A small network was shown many inputs. Here are its activations along a few directions, one row for each input.
In each table, some parts of the input vary, and every possible input appears once, in random order.
A made-up example of a description, with smaller parts first: one of 3 separate values, together with either a single point or one of 11 places around a ring or (one of 5 places around a ring, together with one of 6 places along a line).
Shared parts are said once, and a part with two or three values counts as separate values.

Other details of the inputs shift rows strongly along two fixed directions, in all tables alike. That doesn't count.

A family of inputs:
R1:   0 -18 -11 -17  -9 -32  19 -16  19  21 -25  -1   3
R2:  -1 -22 -31  24  19   4 -14   3  -7  17   0 -18  14
R3: -26 -11 -19 -20  -6 -33  11 -14  -5  33  -1  -5  21
R4: -28  32  20 -43 -19 -22 -21   4  19  -7 -11   3 -10
R5: -11  42  35 -21 -27   4 -37  38 -10 -46   9  -1 -22
R6:  11 -19 -22  19 -21 -30   3  -7  15  19   9  -5  16
R7:  -3  14  20 -33 -23 -36  -6  15  35 -13 -19  18  -2
R8: -15  13  22   7  26  41  15   9 -27 -14   9  11   6
R9:   0 -21 -32   2   6 -16  -6 -35  -1  29  15 -35   3
R10:  16   9  23   6  21  47  18   8 -10 -14  -6  21 -16
R11: -10  -7  -5 -15  20   1   6 -29  -1  25   1  -9   6
R12:  24 -23  -5  30  15  25   7  -9 -14 -15  -1   4 -23
R13:  -3  26  28 -26 -31 -26  -6  23  33  -7 -12  17  10
R14:  -6 -13 -14  32  17  26  12  -4 -33   0  25 -17   8
R15:  14   1   6  12  14  19  26  -3 -12   5  -3  17  14
R16:  15 -23 -37   6 -22 -19  14 -16  15  27   0 -24   4
R17:  31  15  17  27   3  39   1  15 -19 -31  11  12  -8
R18:  -2   9  11  23  24  37 -20  -1 -29 -27  19   4 -32
R19: -21  27  16 -38 -14 -14 -26  29  28  -3 -25   0  14
R20:  16 -30 -21  24   4 -16   3 -10   4   0   5   6  -5
Description of these inputs: one of 2 separate values, together with either a single point or one of 4 places along a line or one of 5 places around a ring.
Q: The inputs of R10 and R16 match in every part but the choice among 2 separate values. If R7 is changed in the same way as R10 into R16, which row does it become?
A: R20

A family of inputs:
R21:   3  -8 -16  -9 -41 -54  -5   9  32   4  -3  -4  12
R22: -14  20  33 -22  -1  -3 -15  24   6 -21  -8  23  -2
R23:   9  22  33   6  23  42  -2  13  -2 -18   0  22   0
R24:  -4  17  16 -11  -4 -11   3   1   9   2   2  13   9
R25:   0  18  10 -20 -18  -1 -33   6  20 -17   0 -17 -27
R26:  -1 -17 -20  33  26  29  14  -6 -32  16  15 -15  16
R27:  -9 -28 -34  23  25   1  11 -32 -32  26  24 -19   9
R28: -21   1 -27 -16 -36 -50   2   0   6  29   8 -31  26
R29:  12  20  36   0   7  39  14   6 -18 -24   7  28 -13
R30:   8  -4   9   3   9  12  26  -9 -11 -10  -7  14 -16
R31:   5  24  19  10 -17  11  -5  33 -10 -33   6  13   2
R32:  23 -49 -38  42  28  11  12 -35 -12  25   3  -9  -6
R33:  -5   9 -10 -42 -43 -46   7  -6  40  28 -16 -16  19
R34: -19  -2  13   7  37  28   3  -5 -26  -9  -2  22 -13
R35:  24  21  24   3 -10  13 -21  37  12 -37  -8  14 -11
R36:   0  15  21   1   2  20 -24   3  -7 -33  13   3 -37
R37:   8 -41 -35  11  16  -5  41 -36   0  40 -12  -9   7
R38:  14 -32 -26  48  24  30  24  -3 -25  16  10  -1  20
R39: -19  24  25 -25  10  19 -20  15   5 -18 -17  11 -14
R40:   4  -6 -16 -17 -42 -60 -15 -11  29   8  -8 -17  -5
R41:  -4 -11  -2   1  27   4   2  -1  -1  13 -11  10  12
R42: -15   8 -16 -26 -21 -29 -19  -3  14  13   2 -35  10
Q: The inputs of R27 and R42 match in every part but one. If R30 is changed in the same way as R27 into R42, which row does it become?
A: R37
Q: What do these inputs look like to the network?
A: one of 2 separate values, together with either one of 5 places along a line or one of 6 places around a ring

A family of inputs:
R43:  17 -19 -10  30  12  15  15  -8 -15   0   9   5  -1
R44:   2 -16  -2  16  31  21  19  -9 -14  10  -3  17   5
R45: -11  13   5 -36 -29 -37   3   3  28  11 -17  -2  10
R46:   9 -19  -9  20  24  19   6 -20 -17   3   7   1 -16
R47: -13  35  36 -23  -1  15 -20  25   1 -30  -6  11  -9
R48:   3 -11 -15  -8 -16 -32   9  -6  22  19 -12  -3  15
R49:   8 -15 -14  28  15  19   7  -8 -23   2  15  -7  -1
R50:  -6   8  -2 -29 -29 -37 -21   0  29   0 -11 -14  -8
R51: -15 -33 -46   7   4 -31  11 -28  -2  47   7 -26  26
R52:  13  11  18   9  -5  16 -11  20   1 -26   3  12 -11
R53:  14  21  34  -3  -2  24   0  20   3 -29  -6  22 -13
R54:  -7 -10  -4  12  30  21  15 -15 -24  13   7   6   5
R55:  -7   5 -14 -16 -34 -38 -18   8  21   8  -1 -22   7
R56:  -7  28  25  -7   1  25 -17  17 -11 -27   8   0 -11
Q: What do these inputs look like to the network?
A: one of 2 separate values, together with either a single point or one of 6 places around a ring
Q: The inputs of R46 and R50 match in every part but the choice among 2 separate values. If R56 is changed in the same way as R46 into R50, which row does it become?
A: R51
Q: Start at R56 and move only the place on the ring of 6, one step at a time. The first step leads to R49. Which rows follow, in order?
A: R43, R53, R45, R54

A family of inputs:
R57:   9   1  14   9  14  23   7   9 -10 -10  -3  20  -2
R58:  -5 -18 -17  18  18   4  -4  -9 -14   6   6  -4  -5
R59:  6 -7 -9 12  3  0  6 -6 -3  9  5 -2  5
R60:  -1 -14 -19   1   0 -10  21 -14  -5  23  -1  -5  12
R61: -1 -7 -6  5  6 -1 10 -9 -7 11  5  6  8
R62:  -4 -13  -4   5  22   4  17 -19 -10  14   1  11   6
R63:   9 -10  -6  15  12  16   4  -9 -16  -5   5  -2 -15
R64:   5 -23 -26  18   6  -4  24 -19 -12  23   5  -9  12
R65: -18  38  31 -47 -20 -12 -23  21  24 -16 -16   0  -1
R66: -11   6 -14 -24 -32 -40 -18   5  24  12  -2 -28  14
R67:  -1  -1 -10 -19 -38 -46  -7   8  30   7  -8 -14  11
R68:   3  33  49 -11  14  43  -1  21 -12 -42  -6  26 -22
R69: -28   8  -3 -38 -20 -44  -6   2  27  18 -16  -6  15
R70:  -5 -16 -17  18  11   1   1  -2 -11   7   8  -6   8
R71:  7 -3 16 10 31 32 12 -2 -7 -8 -9 25 -6
R72:  -5  41  28 -34 -46 -15 -26  29  24 -32   0 -13 -12
R73:   5  20  24   5   0  29  -4  13 -13 -26   9   4 -13
R74:  14   9  17   8   7  26 -15  12   0 -29  -3  11 -24
R75: -23   1 -18 -28 -28 -49  -4   1  23  27 -10 -14  22
R76:  11  20  26   2  -3  22 -10  23   4 -28  -6  14 -10
R77:  12 -16  -4  20  16  13   0  -5 -11  -5   2   6 -12
R78:  12 -28 -27  23   8  -3  13 -14   1  18   2  -6   9
R79:   4 -19 -20   7   5  -9  17 -13   6  25  -7   2  14
R80:   4 -11 -12  10   3   3   1 -16 -10   4  10 -12 -11
R81:  -1 -14  -6   5  22   4  16 -19  -4  19  -2   9   5
R82:   3 -24 -25  22   8  -8  16 -20 -12  23  10  -4  14
R83:   4 -24 -24  22   6  -8  10 -16  -9  16  13  -7  10
R84:  16  29  40  12  10  47 -19  29 -13 -51  11  17 -26
R85:   0 -17  -2   4  19   1  19 -12  -2  15  -9  14   7
R86:  -6  16   2 -28 -29 -31  -7   7  25   7  -8  -6   7
R87:   9   9  13   5   5  16 -17   5  -4 -22   5   4 -23
R88: -16  19   1 -35 -27 -30 -15  10  23   9 -10 -15  13
R89:  -1   6  21   3  24  35  12  -5 -18 -11   3  14 -11
R90:  -2 -20 -21  10  10   1  23 -23 -12  28   7  -8  10
R91:  12   0  12  17   9  21   3  11 -10 -15   1  15  -3
R92: -15  33  22 -27 -31 -17 -26  31  18 -21  -7  -2   1
R93:  -3   6 -11 -20 -37 -38  -3   3  22   5  -3 -21   7
R94:  -1  16  14   2   5  22 -13  15  -9 -16   3  -1  -2
R95:  -1 -10 -13   6  10   3 -11 -10  -7   5   4 -13  -5
R96:   5 -16 -15  15   8  -2  -1 -16 -10   5   9  -4  -7
Q: What do these inputs look like to the network?
A: one of 5 places along a line, together with either one of 2 separate values or one of 6 places along a line
Q: The inputs of R76 and R79 match in every part but the place on the line of 5. If R94 is changed in the same way as R76 into R79, which row does it become?
A: R88
Q: The inputs of R71 and R78 match in every part but the place on the line of 5. If R85 is changed in the same way as R71 into R78, which row does it become?
A: R67
Q: Change only the place on the line of 5 in R81. List by row number the other rows that result.
A: R59, R84, R86, R87
Q: Change only the place on the line of 6 in R87. List by row number the other rows that result.
A: R63, R74, R77, R80, R96
